Each row below holds a small network's activations on one input, seen along a few directions.
Each table varies a few parts of the input and shows all the possible inputs, shuffled.
A made-up example of a description, with smaller parts first: one of 5 places around a ring, together with either a single point or one of 11 places around a ring or (one of 3 separate values, together with one of 6 places along a line).
Shared parts are said once, and a part with two or three values counts as separate values.
In the rows, 128 means zero.

Other details of the inputs shift rows strongly along two fixed directions, in all tables alike. That doesn't count.

A family of inputs:
r1: [168 105 147 103 127 144 101 116 138 141 106 155 111 126 134]
r2: [143 137 100 121 150  94 103  83 106 133 119 137 121 128 131]
r3: [ 92 124 192 157 159 147 145 184 172 158  87 105 137 118 106]
r4: [ 71 136 164 148 146 148 147 186 196 126 127 111 146 116 108]
r5: [139 123 111 109 121  97 102  88 101 113 125 142  97 135 113]
r6: [119 106 106 137 128 149 173 103 125 135 138 155 146 130 146]
r7: [110 176 124 144 159  71  77 158 150 111 117  75 141 111 109]
r8: [194 148 128 107  96 102  93 111 103 126 117 117 111 133 140]
r9: [ 98 158 100 174 128  65 129 136 121  69 143  71 134 123  88]
r10: [197 124  79  87 167 142 120 143  89 122 191 106 114 121 148]
r11: [100 117 136 125 126 156 145 121 111 163 124 154 133 143 144]
r12: [102 118 117 108 128 129 125 116 127 140 135 159 122 138 133]
r13: [121 184 123 126 124  59 106 157 174  88 133  67 124 123  92]
r14: [142 103 150  98 140 153 126 123 154 160 103 164 120 122 138]
r15: [140 174 121 162 132  69  96 153 152  77 128  56 138 115 100]
r16: [161 167  95 104 101  66 107  89  86 124 133 118 104 144 130]
r17: [161 141  77 126 112  64  99  81  73  95 138 123 113 127 126]
r18: [141 103 142 110 112 191 135 123 148 138 134 169 135 128 153]
r19: [104  70 179 134 134 202 145 170 167 157 111 167 141 122 138]
r20: [148 142 118 107 126 112 115  83  96 151 115 142 109 143 135]
r21: [144 104 142 124 160 154 127 121 143 162  98 153 139 112 146]
r22: [150 132 119 117 116 113 111  81  76 131 118 136 105 142 126]
r23: [157 125  86 113 123  97 124  81  95 133 133 153 123 129 148]
r24: [ 95  89 127 124 119 154 138 120 113 131 135 166 122 135 129]
r25: [141 123 126  85 125 143 105 118 138 151 123 161 126 128 152]
r26: [100 111 117 112 120 166 159 106 137 140 148 174 131 138 144]
r27: [185 153  95 102 126  78  90  98 114 125 122 123 124 117 147]
r28: [140 123  84 119 122 116  99  76  71 119 139 152 127 131 146]
r29: [168 200 100  91 107  98  84  93 110 121 137 107 124 137 148]
r30: [121 149  88 114 102 107 112  91 103  92 158 134 114 138 120]
r31: [ 61 140 124 188 146 116 142 153 134  89 142  93 148 118  94]
r32: [121  79 129 109 116 154 171 114 131 155 129 188 119 134 143]
r33: [129 110 129 136 102 127 152 116  89 130 126 139 116 138 126]
r34: [ 86 123 157 174 155 139 167 184 188 123 117  95 162 108 112]
r35: [109 138 119 163 153  77 103 121 110  99 117  97 122 119  92]
r36: [100 103 117 135 148 150 138 115 118 152 128 162 145 127 147]
r37: [ 59 112 148 160 133 134 187 171 179 118 135 119 138 130  96]
r38: [165 122 161 123 127 148 108 125 123 150  97 131 119 130 135]
r39: [128 160  98 124  98 120 120  88  79 108 150 123 121 145 132]
r40: [131 124 122 123 141 170 137 116 143 146 129 153 155 116 162]
r41: [114 158 161 155 123 142 120 164 150 117 124  91 140 128 118]
r42: [ 92 118 121 146 109 117 161 138 135  93 144 119 123 135  99]
r43: [123 135 117 125 106 135 168 108 116 137 137 134 131 146 136]
r44: [ 65  93 163 164 129 174 164 156 117 146 121 139 139 135 119]
r45: [100 131 127 130 118 167 163 112 119 150 139 150 138 142 144]
r46: [197 153 108 113 136  85  56  90 107 115 109 114 114 120 134]
r47: [100 134 161 141 139  95 132 188 185 121 113  98 127 113  95]
r48: [ 64 124 160 157 160 101 138 169 173 125 111 107 120 124  79]
r49: [116 106 128 141  98 161 181 113 102 128 136 142 132 143 133]
r50: [160  63 126  83 160 217 178 176 126 155 185 155 114 127 149]
r51: [108 133  99 135 137 141 141  99 120 130 145 147 146 128 144]
r52: [174 119 118  94 155 171 150 171  98 142 182 103 111 134 139]
r53: [112 167 136 170 146 105  97 163 159  91 129  73 148 111 106]
r54: [148  99 160 117 116 193 126 130 117 166 110 162 136 135 163]
r55: [168 101 143 108 107 136 120 130 139 132 119 153 115 125 137]
r56: [105 101 176 186 152 134 144 196 173 122 104 100 148 103 105]
r57: [134 111 151 103 126 185 136 126 125 180 110 166 141 133 167]
r58: [140 187 140 152 110  75 102 160 145  87 124  48 127 131  96]
r59: [ 76 104 147 162 125 104 155 168 144 103 127 115 118 124  84]
r60: [141 158 132 132 111  88 106 153 162  85 132  83 122 127 101]
r61: [155 122 125 125 135 140  88 119 119 134 118 137 139 119 151]
r62: [150 112 144 108 108 183 173 118 137 163 120 156 143 134 164]
r63: [180 160 120  94 106  93 104 108 111 140 117 121 115 132 144]
Each input here is: one of 3 separate values, together with either a single point or (one of 4 places along a line, together with one of 5 places around a ring).
Q: Changing only the choice among 3 separate values turns r4 into r29. The same change can be made to r12. Which row results?
A: r11
Q: Changing only the choice among 3 separate values turns r53 into r18. The same change can be made to r15. Which row results?
A: r60
Q: Which other rows does r21 become when the choice among 3 separate values takes its other values? List them by row number.
A: r3, r14
Q: Which other rows does r45 become when the choice among 3 separate values takes its other values? List them by row number.
A: r26, r51
Q: Which other rows does r48 become when the place on the line of 4 takes its other values? List them by row number.
A: r1, r5, r14

A family of inputs:
r64: [154  93 102 109 130 177 126  87  76 155 139 175 139 136 175]
r65: [164 118 113 103 115 140 139  62  82 162 123 175 112 142 157]
r66: [ 73 131 139 184 147 135 147 162 129 122 135 109 150 119 115]
r67: [ 72 159 126 152 150  88 141 167 149 106 152  87 116 130  82]
r68: [158  94 117 113 133 175 117  70  87 160 115 180 134 136 167]
r69: [161 154 104 123  89  86 118  77 100  99 120 116 117 139 125]
r70: [112 125 126 135 149 114 134 154 108 136 135 104 122 135 117]
r71: [ 82 136 154 168 136 111 170 150 154 130 107  96 141 125  98]
r72: [134 139 159 148 153 114 138 166 166 137 107  91 132 120 115]
r73: [133 123 136 148 111 122 132 109 107 119 119 133 114 135 118]
r74: [ 99 128 147 164 164 137 128 180 137 120 128  95 150 106 116]
r75: [ 71 101 173 164 164 156 132 181 179 140  96 132 149 100 112]
r76: [163 100 114  98 136 197 143 109 144 150 148 177 149 123 176]
r77: [ 63 154 142 172 141  83 103 147 158 109 115 104 136 117  96]
r78: [136 138 145 132 154 109 120 145 128 135 108 101 117 118 110]
r79: [186 171 102  83 120  61  76 106 139 127 120 118 110 128 136]
r80: [146 180  96 139 123  73  76  77  93 107 126 107 121 130 124]
r81: [132 149 111 116  87  72 111  95 126  94 120 127 119 135 120]
r82: [ 96 110 161 142 164 159 176 199 194 142 140 111 142 118 112]
r83: [ 65  96 154 160 128 164 169 133 171 144 103 160 163 117 136]
r84: [148  75 137 107 137 181 154  94  98 180 112 182 122 141 157]
r85: [176 114 115 116 131 170 131 115 119 149 138 152 152 121 177]
r86: [149 158  83 107 101  87 102  94  97  87 165 123  96 142 117]
r87: [148 111  99 102 105 154 174  89  92 155 137 166 135 139 166]
r88: [105 127 141 140 124  83  95 149 138 105 114 108 113 132  90]
r89: [133 139 150 141 122  88 104 167 178 107 112  97 125 117 102]
r90: [159  93 132 118 116 150 124  96  92 136 116 156 115 142 138]
r91: [162  90 147 130 139 201 148 112 143 167 106 172 153 120 175]
r92: [170 159  72  88 108  72  70  91  86  84 164 107  91 146 115]
r93: [131  62 141  92 150 219 183 134 133 175 142 192 127 122 158]
r94: [121  92 107 115 127 197 157  88 111 150 154 199 137 134 167]
r95: [ 82 121 150 182 127 123 156 178 129 107 136  99 129 126  94]
r96: [147 180  71 124 106  77 101  84  90  98 144 102 139 131 140]
r97: [144 126 150 142 134 116 113 145 125 112 110 104 116 118 106]
r98: [145 144  97 127  90 101 135 108  97  98 141 114 126 136 128]
r99: [139 109 128 111 129 146 129 141 130 113 149 129 113 120 120]
r100: [ 53  88 179 158 161 140 155 188 173 155 101 131 134 125  96]
r101: [ 96 128 133 152 139 122 159 152 116 139 138 117 128 130 115]
r102: [ 85 121 154 158 116 103 130 148 148 110 116 128 119 127  98]
r103: [ 80 166 106 152 135  99 132 140 153  86 147  91 147 125 103]
r104: [136 197 140 105  97 140  82 124 129 132 123 106 135 145 145]
r105: [185 185  89  98 121  61  47  94 137 107 120 113 125 122 142]
r106: [149 109 135 118 124 155 144 152 159 119 150 128 129 124 129]
r107: [114 117 114 108 148 134 136 134 123 136 150 131 113 140 120]
r108: [125 165 171 119  83 153 115 156 142 130 122 102 123 147 124]
r109: [117 111 183 178 142 141 153 191 181 122 104  93 139 116 101]
r110: [128 168 163  95 100 160 126 143 137 161 121 120 125 151 143]
r111: [150 163  77 101  90  85 117  89 109  79 159 116 111 142 121]
r112: [163 174 104  87 131  48  63 112 119 116 118 108 100 122 114]
r113: [ 93 108 151 167 138 127 141 182 125 112 133  93 129 131  96]
r114: [ 91 112 147 134 131 125 148 130 142 152 115 158 124 130 121]
r115: [126 109 143 127 153 148 152 161 120 149 130 123 129 117 133]
r116: [147 168  89  90  99  57 104  72 116 119 123 132 116 139 133]
r117: [137 192  70  97 114  52 112  97 116  90 158  94 112 142 112]
r118: [165 131 122  99 110  95  82 113 119 114 117 135 106 120 121]
r119: [168  68 135 107 116 194 155 120  94 152 135 174 126 122 163]
r120: [107 115 126 129 139 128  97 116 131 137 111 149 133 126 131]
r121: [132 135 149 161 132 111 133 189 155 105 135  73 135 117 107]
r122: [116 139 152 155 156 115 150 197 164 132 130  77 139 116 114]
r123: [176 101 123 106 137 179 117  79  97 157 110 177 134 119 172]
r124: [108 118 132 131 159 160 129 152 147 124 144 127 141 110 125]
r125: [115  74 119 113 145 208 151 109 119 155 146 186 141 134 161]
r126: [143 100 116 124 110 182 158  62 108 155 112 183 150 130 173]
Q: Describe the family of inputs behind these rows.
A: one of 3 separate values, together with either a single point or (one of 4 places along a line, together with one of 5 places along a line)
Q: Changing only the choice among 3 separate values turns r79 into r105. The same change can be made to r115. Which row results?
A: r74
Q: Changing only the choice among 3 separate values turns r126 into r71. The same change can be made to r76. Which row results?
A: r82
Q: A walk changes only the place on the line of 4. It starts at r103 and steps to r96. List the rest of the walk in order.
A: r126, r83
Q: A walk changes only the place on the line of 5. It starts at r122 and steps to r115. List the rest of the walk in order.
A: r70, r101, r87
Q: A walk changes only the place on the line of 4. It starts at r118 and steps to r97. List the rest of the walk in order.
A: r119, r99
Q: Which other rows does r80 become when the choice among 3 separate values takes its other values? List them by row number.
A: r65, r73
Q: Which other rows does r125 become when the choice among 3 separate values takes its other values? List them by row number.
A: r92, r107

A family of inputs:
r127: [128 148 132 125 115 103 118 134 148 113 124 113 123 129 115]
r128: [168 136 121  95 118 149 112 106 119 148 129 147 129 132 161]
r129: [151 120 112 115 108 140 135  91  87 134 134 149 120 141 145]
r130: [ 82 111 148 156 136 170 167 148 140 140 129 136 148 128 128]
r131: [115 106 161 146 155 169 144 164 160 152 112 131 150 114 136]
r132: [127 144 126 127 144 102 103 132 145 122 120 114 128 120 119]
r133: [161 131  87  94 133 128 131 128 108 112 178 121 115 131 136]
r134: [105 102 165 140 135 149 152 161 153 142 114 132 126 126 113]
r135: [153 129 116  91 118 140 115  97 123 144 129 158 122 134 152]
r136: [124 116 117 132 131 112 123 116 113 122 128 136 121 127 121]
r137: [154 112 107 121 122 139 125  90  87 132 133 152 124 132 147]
r138: [141 122 106 106  97 131 138  86 110 128 134 162 123 139 146]
r139: [178 124 129  98 113 144 118 110 108 146 124 143 118 133 152]
r140: [175 132 124 100 102 146 123 104 122 138 127 147 128 133 158]
r141: [ 86  92 154 150 131 153 170 150 138 141 121 143 130 131 115]
r142: [ 78 149 137 178 155 104 130 163 147 107 126  82 145 117  96]
r143: [124 177 124 143 145  39  71 156 141  86 122  60 111 119  79]
r144: [148 139 137 133 141 109  99 148 130 122 118 100 124 119 119]
r145: [ 75 112 145 148 136 150 160 149 149 137 126 139 140 128 120]
r146: [125 181  90 130 134  46  80 110 118  93 135  89 119 126 105]
r147: [ 90 106 151 160 119 167 177 146 143 130 126 134 147 129 125]
Q: Describe the family of inputs behind these rows.
A: either a single point or (one of 4 places along a line, together with one of 5 places around a ring)
Q: Which other rows does r143 become when the place on the line of 4 takes its other values? List them by row number.
A: r136, r137, r144
